A small network was shown many inputs. Here are its activations along a few directions, one row for each input.
Each table varies a few parts of the input and shows all the possible inputs, shuffled.
A made-up example of a description, with smaller parts first: one of 4 places along a line, together with either a single point or one of 9 places along a line or (one of 3 separate values, together with one of 5 places around a ring).
Shared parts are said once, and a part with two or three values counts as separate values.

Other details of the inputs vary at random and push rows far along two fixed directions, the same in every table; ignore that.

Table:
r1: [   0   45   -9   -2   34   27   -1   13   13    5   39 -103   20  -22]
r2: [-25   5 -52   7  72 -27  53  -6 -60  29 -32 -20 -50   6]
r3: [  -9   53  -30   -2   54   27   15   13   -1   15   28 -109   15  -23]
r4: [-27  42 -29   5  52  -4  45  39 -29  24 -18  11 -22   9]
r5: [ 24 -42  15 -14 -56  -3 -59 -16  33 -11   9  36  15  -2]
r6: [ -9 -41 -22   7 -16 -24  14 -20 -32   0 -30  50 -33   1]
r7: [ 40 -29  54 -14 -36  18 -70 -23  51 -24  14  -1  49   7]
r8: [ 22  16  20  18 -41  42 -17  -6  48 -12  28 -42  39 -20]
r9: [ 18   8  70 -21 -43  20 -43  17  41 -21  17  19  47   9]
r10: [-13  22 -31  29  10   5  47   3 -17  13   3 -37 -26 -18]
r11: [  9 -42  -3  17 -31  -7   5 -18  -1   8 -27  67 -17   2]
r12: [ -2 -25  26  -8 -18 -25 -14  23  -1   1 -26 104 -16  24]
r13: [-13 -52 -26  18  13 -46  40 -12 -33   7 -43  77 -34  18]
r14: [ 31  -1  83 -29 -45  29 -67  12  65 -26  31  26  48  18]
r15: [-15   5 -24  21  21 -13  43   0 -12  -2  -5 -19  -7  -3]
r16: [ 32 -40  25  11 -57  18 -33 -20  42 -10  -6  52  29   1]
r17: [  -9   57   -6   15   25   34   12    0    9  -12   35 -110   39  -21]
r18: [ -4  42 -11  21  15  16  32  10  16 -13  35 -86  23 -16]
r19: [ -7  16  34 -18  -6   6  -5  21   2   0  -3  19  15   8]
r20: [-13  80   3  -8  38  42  23  34   4   8  20 -76  41  -7]
r21: [  4 -42 -27 -10 -16 -20 -16 -15  -8  12 -22  55 -18   4]
r22: [-24  40 -18 -12  58   3  38  25 -27  25  -8  -5 -22  15]
r23: [ 26 -13  17 -12 -50  16 -59  -8  44 -15  32 -14  31 -13]
r24: [  1  -9   1  -2  17  -9  -3 -12  -8   3  -7 -15  -9   4]
r25: [  7  41  28  -8  -4  29 -20  33  37  -8  17  -6  38   3]
r26: [ -8 -41 -18  10 -19 -26  13 -19 -31  -3 -26  49 -35   2]
r27: [  9 -23  12  14 -22  -9   2  -7  21 -19   5  13  16   3]
r28: [ 16 -53   6  -8 -42 -28 -29 -25  -1 -11 -13  60 -22   5]
r29: [-10 -16  13   1  -1 -34   9  29 -24   6 -20  91 -43  21]
r30: [-6 14 19 -2 -3 -7 -2 31  3  0 -3 41 -7 11]
r31: [-25  27 -69  -3  38  -7  34   2 -33  30  -5 -47 -30 -19]
r32: [ 22 -18  65 -23 -35   3 -46  10  32 -16  15  59   9  24]
r33: [ 16  15   1 -10 -22  21 -28 -15  30 -14  20 -52  26 -20]
r34: [ 24 -11  27   3 -55  22 -40 -16  34 -30  26 -16  32 -10]
r35: [ 28 -48  35 -15 -27  -2 -57 -12  28  -9   5  35  17   5]
r36: [-25 -39 -33   7  41 -57  42 -15 -69  24 -46  47 -76  17]
r37: [-17 -31 -50  -5   6 -35  13  -9 -38  23 -28  39 -49  -3]
r38: [  4  47  41 -23   5  38 -22  23  36  -5  31 -36  33   7]
r39: [ 20 -39  24   9 -35  -6 -17 -13  33 -22  -2  40  30   8]
r40: [-10 -25  27 -12 -11 -33   8  16 -31   6 -24  86 -31  22]
r41: [-21  16 -20  19  27  -8  32  -6 -29   1   2 -35 -11  -4]
r42: [-27  17 -74   4  52 -21  55  -9 -56  27 -28 -27 -50  -9]
r43: [ 18 -17  59 -28 -27  10 -47   8  34 -10   1  65  22  28]
r44: [-16 -49 -29   2  32 -53  25  -4 -62  25 -31  59 -74  10]
r45: [-17 -38 -42  11   8 -31  33 -18 -51  13 -43  55 -46   6]
r46: [-23  27 -52   3  31 -14  41  -7 -37  16  -6 -50 -40 -17]
r47: [-10  52 -18  16  36  32  18  -1  -1  -5  26 -95  35 -15]
r48: [-14  86  10 -11  31  43  20  35  11   5  26 -89  43 -11]
r49: [   8   46    7    2   24   25   -5    1   17   -7   39 -107   21  -15]
r50: [  -1   55  -30   -5   17   30    7   -4   12   -1   24 -104   20  -27]
r51: [-23  10 -53   1  70 -13  41   6 -47  34 -15 -33 -35  -6]
r52: [-14 -36  -9  16   6 -38  20 -15 -42   0 -19  43 -37  11]
r53: [ 23 -33  22  14 -53  13 -21 -16  33 -10  -4  39  16  -5]
r54: [ -2  -2 -17   7 -10   8   6 -13  -6  -6  -5 -12   2 -10]
r55: [ 34 -27  58  -1 -53  24 -68 -23  54 -38  22   9  68   5]
Description of these inputs: one of 5 places along a line, together with either one of 3 separate values or (one of 2 separate values, together with one of 4 places along a line).
Changing only the place on the line of 5 turns r22 into r43. The same change can be made to r47. Which row results?
Answer: r55
Changing only the place on the line of 5 turns r8 into r53. The same change can be made to r46. Which row results?
Answer: r33
Which other rows does r14 become when the choice among 3 separate values takes its other values? List them by row number.
Answer: r9, r30
Which other rows does r7 become when the choice among 2 separate values takes its other values? List them by row number.
Answer: r50
Which other rows does r35 become when the place on the line of 5 takes its other values? List them by row number.
Answer: r1, r3, r44, r51
List by row number the other rows that have the place on the line of 5 in common with r32.
Answer: r10, r18, r23, r28, r29, r34, r40, r44, r49, r52
Which other rows does r8 become when the choice among 2 separate values takes its other values? List them by row number.
Answer: r27

Table:
r56: [ -9 -46  -7  14 -36 -38  13   6 -22  -3 -40 123 -24  18]
r57: [ -3  40   5  12 -19  34   5   9  21 -12   7 -19  45  -9]
r58: [ -9 -33 -17  13   7 -31  11 -14 -18  -5  -8  24 -24   4]
r59: [ 12 -16   9  14  -5  -1 -18  -7  19 -10  18 -21  32  -6]
r60: [ 23 -31  31   0 -29  11 -36 -26  28 -32   7   4  33   6]
r61: [-19 -32 -36   3  10 -40  37 -19 -58  19 -48  50 -68   2]
r62: [  21   44   17   -2  -13   46  -20  -16   44  -23   41 -100   53  -16]
r63: [ -8 -14 -41 -15  37 -13  10  -4 -26  32 -36  26 -28  11]
r64: [-22 -32 -38  19  44 -38  45 -15 -63  18 -41  22 -37   6]
r65: [ 16 -32  36   5 -34  -6  -5  11  29 -10  -6  69   6  15]
r66: [ 35   1  38  -5 -52  24 -56 -16  66 -34  43 -39  53  -6]
r67: [  -6   90    6    7   48   45   17   40   18    4   51 -118   16  -16]
r68: [ -8 -30  34 -35  -5 -29 -24   2 -23   1 -25  81 -14  29]
r69: [ 13 -26  52  -5 -15   2 -32   1  12  -2  -7  60  -3  23]
r70: [-41  56 -33 -19  68 -21  48  38 -57  21   0 -39 -38   2]
r71: [ 50  -2  36 -26 -40  40 -91   0  89 -18  38 -17  73  -7]
r72: [-22  80 -17  15  50  36  65  25   2  16  17 -95  14 -16]
r73: [-42  55 -75  14  58 -14  74  14 -51  28  -2 -85 -57 -28]
r74: [ -9 -20 -27   2 -13 -14   7  -4 -23  15  -5  16 -37 -11]
r75: [ 28 -52  27 -12 -61   7 -49 -27  14  -6  -5  57   6  -2]
Changing only one part turns r73 into r61. The same change can be made to r70. Which row results?
Answer: r68
What do these inputs look like to the network?
Answer: one of 2 separate values, together with either a single point or one of 4 places along a line or one of 5 places along a line
Start at r68 and move only the place on the line of 4, one step at a time. The first step leads to r69. Which rows follow, in order?
Answer: r72, r57
